siko: [ 0 44 16 34 14  0]
mumir: [-23  54 -24  46  14 -45]
Tid: [-45  46  16 -10  54 -24]
Nefu: [-23 -10   0 -10   0  10]
podek: [-23 -10  34 -10  14  44]
kigif: [-23 -10  46   6  12  54]
Tis: [-24 -23  16 -10  44  10]
Ves: [ 44 -10   0   0   0  34]
zeme: [ 34 -45   0   0 -10  10]
bifam: [-23 -24   0   0 -45  -2]
mulim: [-24 -10  54 -10  46  10]
zapen: [-23 -10  -2   0   0 -45]
[-10  46  10]  mulim
[-23 -24]  bifam
[-45   0]  zeme
[  0   0 -45  -2]  bifam
[-24 -10  54 -10  46]  mulim
[-45  46  16 -10]  Tid
[-23 -10   0 -10   0  10]  Nefu

ruke: [ 37  -7   3  -2   2  52 -18  30   0  14  -3  -9  -3  25   5]
fos: [ 37  -7   3 -57   2  52 -18  30  14   0  -3  -9  -3  25   5]
sud: [  6   2  -1 -11  -2  18  20  20   9  17  -1   5 -18  25   5]
[ 37  -7   3 -57   2  52 -18  30  14   0  -3  -9  -3  25   5]  fos
[ 0 14]  ruke
[ -7   3  -2   2  52 -18  30]  ruke

ziv: [ -6  12 -17 -12   6   9   6  -3 -11 -10  15   9   4   8  -6  -1   5   4
 -10  -8  17 -10   4   2  14 -13 -15  12   3 -13  16  17  17  16  25  -3
   1   0   4  13  -1 -12 -17 -15 -13  13  11 -12   1   5   8  -1   6  -3
 -10   8  -3]
Bab: [-18  15   7  -4  21   7 -18   2  14   4  -6   8   5  11 -11 -12   5   4
 -15  19   5  13 -17  -4  -2  11 -17   3   9  33   2  -8  -1   5  20   6
 -10  12   0   1  21  -8  -3 -31 -25   2   8  -6   9 -19 -19  -4   7 -14
 -21  14 -12]
Sobob: [-15   7  14   6  17   0 -18   5  22  12 -14   4  -3   7  -6 -12  -2   0
  -3  27  -6  18 -19  -4 -11  19   0  -6   4  44  -9 -21 -13  -7   2   8
 -15  10  -3  -6  22   2  13 -17 -16 -11   1   3  14 -22 -26  -2   4 -11
 -12   6  -7]
pidof: [  5   0 -18  -5  -6   2  17  -1 -14  -8  15   4  -3   1   1   5  -3  -1
   4 -15  10 -15  11   4  11 -15   1   7  -4 -26  11  16  12   6   7  -5
   3  -8   3   9 -12  -4  -8   7   5   5   4  -5  -1  14  14   2   2   6
   5  -4   6]
Supav: [  6  -1 -27  -4  -8   1  27  12   5  22  21   7  -9   2   1   7  -7  -2
   9 -17  13 -22  15   6  15 -18   8   8  -7 -34  15  19  14   7   6  -8
   1 -11   3  12 -15  -4  -6  14   8   3   5  -5   3  19  16   3   3   9
   1  -8  12]
renu: [  6  -1 -27  -4  -8   1  27   0 -18 -11  21   7  -9   2   1   7  -7  -2
   9 -17  13 -22  15   6  15 -18   8   8  -7 -34  15  19  14   7   6  -8
   1 -11   3  12 -15  -4  -6  14   8   3   5  -5   3  19  16   3   3   9
   9  -8  12]
[ 5 22 12]  Sobob
[ -3 -11 -10  15   9]  ziv
[  5  11 -11 -12   5   4]  Bab

metum: [ 19  13  24 -11  22 -25]
zaka: [ 15   8 -17   0  13 -41]
bogaz: [ 19  13  24 -11  22 -27]
kitur: [ 12 -41  24 -11  13 -27]
Bobif: [ 13  19   3 -11  -3  45]
[ 12 -41  24 -11  13]  kitur
[ 12 -41]  kitur
[-11  22 -25]  metum
[ 13 -41]  zaka

rusu: [-14  26 -27 -21 -31 -27 -28  15  28]
runiv: [ 12   5 -28  11 -31 -27 -28  15  28]
diluz: [ 11   5  12 -28  20 -27 -31   4  -7]
Pinaf: [ 39  10  59  51  59  59 -19  -5 -38]
[10 59 51]  Pinaf
[ 11 -31 -27 -28]  runiv
[ 11   5  12 -28]  diluz
[ 12   5 -28  11 -31 -27 -28  15  28]  runiv
[ 26 -27]  rusu
[-28  20]  diluz

